A small network was shown many inputs. Here are its activations along a few directions, one row for each input.
Each table varies a few parts of the input and shows all the possible inputs, shuffled.
Descriptions start from the smaller parts, as in this example, which fits no table here: one of 6 places along a line, together with either a single point or one of 9 places along a line or (one of 2 separate values, together with one of 5 places around a ring).
Shared parts are said once, and a part with two or three values counts as separate values.
In the rows, 128 means zero.

Other details of the inputs vary at random and push rows far along three fixed directions, the same in every table; ignore that.

Table:
R1: [ 80 111 147 116 116 115  64  93 166 106 101]
R2: [ 99 126 100 114 113 107  83 121 168 125 131]
R3: [ 83 131 198 173 131 158 113 137 165 114  70]
R4: [136 127  97  39 113  69  55 128 184 122 150]
R5: [136 134 114 137 112 151 166 144 124 142 101]
R6: [134 118 119 161 122 129 133 124 115 101 110]
R7: [170 115  76  95 123  69 101 147 134 124 183]
R8: [105  76 181 119 156 175 120 116  67 127 138]
R9: [155 125  69 139 115 107 133 152 130 117 152]
R10: [129 146 148 146 122 138 172 147 110 146 110]
R11: [130 145  91 114 129 132 163 159 117 114 160]
R12: [135 104  85 113 141 107 139 121 107 113 163]
R13: [131  68 158  93 186 177 166 115  26 123 172]
R14: [122 130  97  68 123  65  73 119 170 121 154]
R15: [140 168  78 166 129 162 191 177 105 142  94]
R16: [120 120 127  94 128  93 106 102 148 146 148]
R17: [152  86 170  80 175 146 132  87  67 141 209]
R18: [135 158 114 109 111 101  85 143 170 121 158]
R19: [ 96 149 164 175  90 158 133 130 155 115  26]
R20: [156 169  77 134 125 143 194 150 125 117 156]
R21: [141 183  77 190 150 117 211 151  89 133 105]
R22: [ 88 141 160 190 116 115  93 113 139 125  69]
R23: [146 156  78 125 125 136 142 155 137 121 173]
R24: [139 138  72 148 126 113 187 133 116 122 133]
R25: [152  97 161 146 178 192 181  90  39 118 145]
R26: [127 132 114 120 117 140 131 148 130 116  99]
R27: [149 162  81 127 131 139 163 151 126 109 162]
R28: [114 144 126 207 154 136 174 137 136 128  76]
R29: [ 94  67 237 145 179 191 104  95  97 128  65]
R30: [100 173 153 159 118 131 135 148 133 116  90]
R31: [120 111 103 127  95  92 115 118 164 126 137]
R32: [159 155  83 101 135 111 158 167 112 133 130]
R33: [ 88 116 199 163 124 149 103 138 167 114  61]
R34: [ 75 125 163 158 102 135  97  89 168 130  73]
R35: [167  81 179 112 185 165 151  81  37 142 181]
R36: [130 143 140 146 145 142 128 138 167 114 126]
R37: [134 153 147 202 112 129 158 124 121 133  74]
R38: [104 147 124 165 149 129 138 131 172 132  83]
R39: [108  83 197 130 155 186 103  81  86 130 157]
R40: [149 123 121 125  97 126 111 119 157 118 141]
R41: [ 92 133 150 133 118 107  78 103 162 147 106]
R42: [157 133  95  99 152 126 150 159  90 149 149]
R43: [115 113 111  70 125  73  52 114 165 132 163]
R44: [115 114 129 110  91 124 104 151 159 132 135]
R45: [117  86  98  93 110  81  66 117 159 115 168]
R46: [145 146 147 159 126 139 118 122 124 137 122]
R47: [147 115  95  83 121 123 168 154 115 121 167]
R48: [147 140 109  95 126 109 161 152 119 145 181]
R49: [123 143 109  90 119 100  73 132 168 141 120]
R50: [175 158  98 115 117 101 141 138 143 117 150]
R51: [155 110 107 109 106  77  86 131 150 134 162]
R52: [112 138 165 165  97 145  76 109 162  89  76]
R53: [134 164 147 177 120 139 109 130 134 121  93]
R54: [119  61 192  56 159 125  79 102  81 118 166]
R55: [148 138 117  65 101  78  82 128 183 109 178]
R56: [118 118 134 103 121 136 143 131 124 113 153]
R57: [127 125 132  66 105  84  97 137 160 115 168]
R58: [134 137 139 211 145 145 164 140 134 117  71]
R59: [139 120 129 126 112  84  85 122 145 104 121]
R60: [109 171 136 154 100 121 131 160 155 143 111]
R61: [138  72 141  74 189 169 158  82  51 137 167]
R62: [129  88 165  93 191 154 141 117  37 141 196]
R63: [160 179  74 190 132 161 190 162 107 126 122]
R64: [ 93  96 174 103  70 116  65 123 188 117 107]
R65: [163 126  75 141 104 110 163 143 132 126 147]
R66: [ 83 150 165 148 112 110  95  97 167 123  65]
R67: [142 171 103 161 114 153 184 143 137 131 138]
R68: [131  93 162 154 185 149 184  84  34 154 144]
R69: [134 160 125 123 104 111  96 139 171 135 150]
R70: [108  82 165  98 173 171 110  82  77 123 124]
R71: [178 113  92  87 142 103 108 147 172 113 180]
R72: [133 166  97 170 140 175 214 135 102 156  91]
R73: [105  42 219 131 137 147  76  57  94  98 112]
R74: [152 137 120 148 115  98 141 127 128 116 114]
R75: [107  33 167  96 152 129  77  69  89 133 179]
R76: [129 113  80  59 114 103  69 131 172 130 158]
R77: [102 118 175  98 104 109  56  93 180 140  91]
R78: [162 152  92 103 128 115 174 159 116 138 125]
R79: [129 140  65 121 124 115 149 140 142 148 158]
R80: [102 149 143 156  90 143 142 143 155 125 104]
R81: [ 93  62 228 188 142 181  92  67  78 123  86]
R82: [113 137 111 122  95 126 121 156 159 132 149]
R83: [164 125 108  93 138 122 165 145 100 156 149]
R84: [ 92 141 180 153 105 131  92 143 144 127  73]
R85: [152 103 153  87 191 149 138 101  54 122 199]
R86: [144 185  91 143 141 134 196 143 115 146  93]
R87: [171 190  84 160 132 124 175 158 118 118 124]
R88: [153 123  85  89 173 129 151 145 141 144 148]
R89: [ 85 164 201 185  93 146 133 134 145 118  28]
R90: [115  89 150 127 190 173 181  78  44 134 143]
R91: [141 152  95 109 136 121 136 139 131 163 134]
R92: [114 113 160  95  91 103  49 130 175 141 104]
R93: [140 177 109 172 128 147 205 178  97 159 112]
R94: [ 89 161 162 204 100 111 126 109 153 116  38]
R95: [152 169 102 197 124 172 188 148 107 137 113]
R96: [148 130  79 108 111 130 145 163 136 147 141]
R97: [131 106 107 103 116  71  87 119 149 142 166]
R98: [108 147 113 139 105 144 112 130 166 146  88]
R99: [131 122  89  90 124 122 127 159 128 124 187]
Each input here is: one of 9 places around a ring, together with either a single point or (one of 2 separate values, together with one of 5 places around a ring).
The inputs of R59 and R4 match in every part but the place on the ring of 9. If R9 is changed in the same way as R59 into R4, which row does it become? -> R76
Change only the choice among 2 separate values in R89. List by row number the other rows that result. -> R47
List by row number the other rows that have the place on the ring of 9 in common with R17. -> R18, R20, R23, R27, R36, R39, R55, R67, R69, R85
Change only the place on the ring of 9 in R77. List by row number the other rows that result. -> R10, R16, R17, R35, R37, R48, R68, R83
Change only the place on the ring of 5 in R34. List by row number the other rows that result. -> R1, R2, R79, R90

Table:
R100: [ 70  80 197 137 140 181  74  76 146 114  94]
R101: [117 216 124 199 116 151 146 166 170 133  77]
R102: [113  88 151 133 165 169 161 121  80 118 115]
R103: [ 80 123 165 150 110 164  85 109 159 105  61]
R104: [149 150 109  82 101  77 113 146 166 147 125]
R105: [118  96 188  71 132 115  25 109 154 110 152]
R106: [185 154 104 114 150 121 164 166 107 135 146]
R107: [101 128 208 227 150 236 186 100  55 124 106]
R108: [107 118 155 152 178 181 209 108  36 151  98]
R109: [157 140 109 142 107 142 188 159 107 108 159]
R110: [132 126  77  89 146 123 162 152 102 152 164]
R111: [119 159 125  99 104  88 113 139 171 132 113]
R112: [ 96  78 187  93 114 120  74  90 133 135  88]
R113: [170 155  61  58 123  92 101 154 185 129 210]
R114: [171 139  97  86 151 106 147 166 119 124 180]
R115: [130 152 120 157  74 135 125 166 162 105 130]
R116: [125 175 158 163 123 140 143 141 143 111  76]
R117: [111  92 164 147 168 187 175 102  67 118 100]
R118: [113 188 121 220  73 163 157 169 165 118  97]
R119: [165 117 154 179 144 183 207 146  46 129 134]
R120: [172  90  79  72 149 125 161 140 107 126 164]
R121: [ 91  50 190 107 163 179  73  77 111 129 138]
R122: [164  72  62 154 182 101 153  78  76 115 173]
R123: [171 102  85 201 131 101 157  88  81 105 178]
R124: [170 110  90  78 111 124 137 150 118 110 222]
R125: [164 146  68 163 121  43  86 101 169 105 145]
R126: [195 126  93  59 142  94 131 149 122 128 188]
R127: [131  60 186 104 133 151 116 112  78 104 181]
R128: [ 87 134 175 165 105 134 111 127 143 143  31]
R129: [139 137  58 208 160  94 185  96  83 146 113]
R130: [103  52 148  44 117 111  21 105 170 100 157]
R131: [118 113 179  80 120 119  34 104 163 105 138]
R132: [102 202 112 163 109 125 135 157 177 157  91]
R133: [ 89 106 196  88 129 118  46 102 143 138 119]
R134: [122 121 185 162  60 136  89 124 167  99  82]
R135: [139 147 113 103 151 111 168 150 101 150 148]
R136: [ 87 164 106 149 103 127 126 149 179 153  91]
R137: [140 166  67 183 118  43 116 103 157 131 115]
R138: [106 168  85 117  87 103 119 151 182 139  98]
R139: [137  40 164  83 167 150 111 103  84 125 143]
R140: [ 99 184 129 150 122 135 139 132 156 154 103]
R141: [130 183 119 141  95  93 131 164 167 149  75]
R142: [133  91 108  71 169 125 169 134  71 150 172]
R143: [106 151  80 104  99 107 117 141 188 147 130]
R144: [135 166 108 114 151 135 172 138  93 153 142]
What is each input in this table made of? -> one of 5 places around a ring, together with either a single point or (one of 2 separate values, together with one of 4 places along a line)
The inputs of R104 and R120 match in every part but the place on the ring of 5. If R111 is changed in the same way as R104 into R120, which row does it become? -> R117
The inputs of R110 and R130 match in every part but the place on the ring of 5. If R138 is changed in the same way as R110 into R130, which row does it become? -> R103
Change only the place on the line of 4 in R110. List by row number the other rows that result. -> R128, R136, R142
List by row number the other rows that have the place on the ring of 5 in common with R101. -> R105, R106, R113, R114, R116, R125, R126, R131

Table:
R145: [156 146 127 190 158 190 166 135  77 127 127]
R146: [102 187 189 207 105 170 165 167 140 124  10]
R147: [126  83 173 154 169 143 158  87  54 115 137]
R148: [113  99 159 144 114 107  39 119 185 109 121]
R149: [ 98  57 214 134  99 109   8  91 162 102 109]
R150: [132 144 111 131  77 113  96 129 163 117 159]
R151: [ 74 129 210 176 139 151  78  58 144 134  38]
R152: [113 151 129 183 156 148 184 118  65 108 129]
R153: [161 177  55 111  82  78 168 185 172 153 138]
R154: [156 132 100 149 193 156 194 109  60 130 118]
R155: [136  85 157  13 100  74  69 143 176 113 191]
R156: [145 183  73 118 123 113 153 170 164 155 142]
R157: [139 136 106 128 104  87 110 128 169 103  86]
R158: [114 171 172 235 117 191 138 117 137 124  72]
R159: [137 128 112 163 177 143 165 129  88 115 125]
R160: [ 96  74 194 108 185 152  81  88  85 162 121]
R161: [142  85 130 104 209 157 192  69   8 129 190]
R162: [105 139 143 181 110 125  85 121 180 122 109]
R163: [ 75  89 165 147 143 196 129 102 125 123  97]
R164: [110  40 199  60 170 121  37  35 114 108 156]
R165: [164 104 149 163 149 173 159 120  58 129 147]
R166: [141 153 133 120 168 166 175 162  89 127 131]
R167: [146 121 114  44 146 120 146 147 100 130 215]
R168: [141  48 144  38 143  79  52  87 126 131 162]
R169: [139 128 116  94 165 131 133 145 109 147 152]
R170: [137 136  81 128 107  96 123 141 140 120 191]
R171: [120 102 163 155 139 127 111 117 108 100  99]
R172: [129  98  78 100 107 140 182 154 123 129 152]
R173: [ 86 106 199 161 163 160  89  72 110 132  50]
R174: [178 167  35 123 110  72 197 154 147 124 140]
R175: [117 209  68 176 131 133 213 166 101 174 113]
R176: [140 101 141  43  97  99  18 123 196  99 155]
R177: [177 169  81 116  99 112 160 184 149 118 131]
R178: [139 202  54 155 136 117 189 166 145 178 125]
R179: [109 160 149 194 137 149 157 142  98 168  51]
R180: [124 168  82 133 111 100 139 123 137 136 119]
R181: [ 79 126 201 178 116 132 114  98 122 163  57]
R182: [165 161  89  91  66  79 128 173 191 111 154]
R183: [ 46  66 214 145 114 186  53  89 158 108  45]
R184: [142 191 103 132  79 116 109 155 219 115 111]
R185: [ 80 218 117 177  61 109 114 163 202 135  53]
R186: [ 99 228 135 170  76 125 127 184 232 115  48]
R187: [157  63 131  39 167 117 115 129  69 154 200]
R188: [138  78 104 123 165 190 214 142  48 139 139]
R189: [145 109 141  68 124 125 103 115 102 110 198]
R190: [152 122 124 142  96 120 126 128 137 128 154]
R191: [170 100  67  53 139  73 152 112  99 149 196]
R192: [135 109  94  68 117  65  59 120 202  98 182]
R193: [120  94  95 116 178 207 231 128  18 140 179]
R194: [156 128  80 121  65  58  96 159 198 120 172]
What is each input in this table made of? -> one of 5 places around a ring, together with either a single point or one of 9 places around a ring
The inputs of R170 and R148 match in every part but the place on the ring of 5. If R167 is changed in the same way as R170 into R148, which row does it become? -> R166
The inputs of R160 and R178 match in every part but the place on the ring of 5. If R154 is changed in the same way as R160 into R178, which row does it become? -> R164
Change only the place on the ring of 5 in R184. List by row number the other rows that result. -> R176, R177, R182, R189
Change only the place on the ring of 9 in R149. List by row number the other rows that result. -> R146, R157, R165, R168, R171, R177, R179, R187
A walk changes only the place on the ring of 9. It starts at R190 and steps to R194. List the rest of the walk in order. -> R147, R174, R191, R181, R153, R155, R182
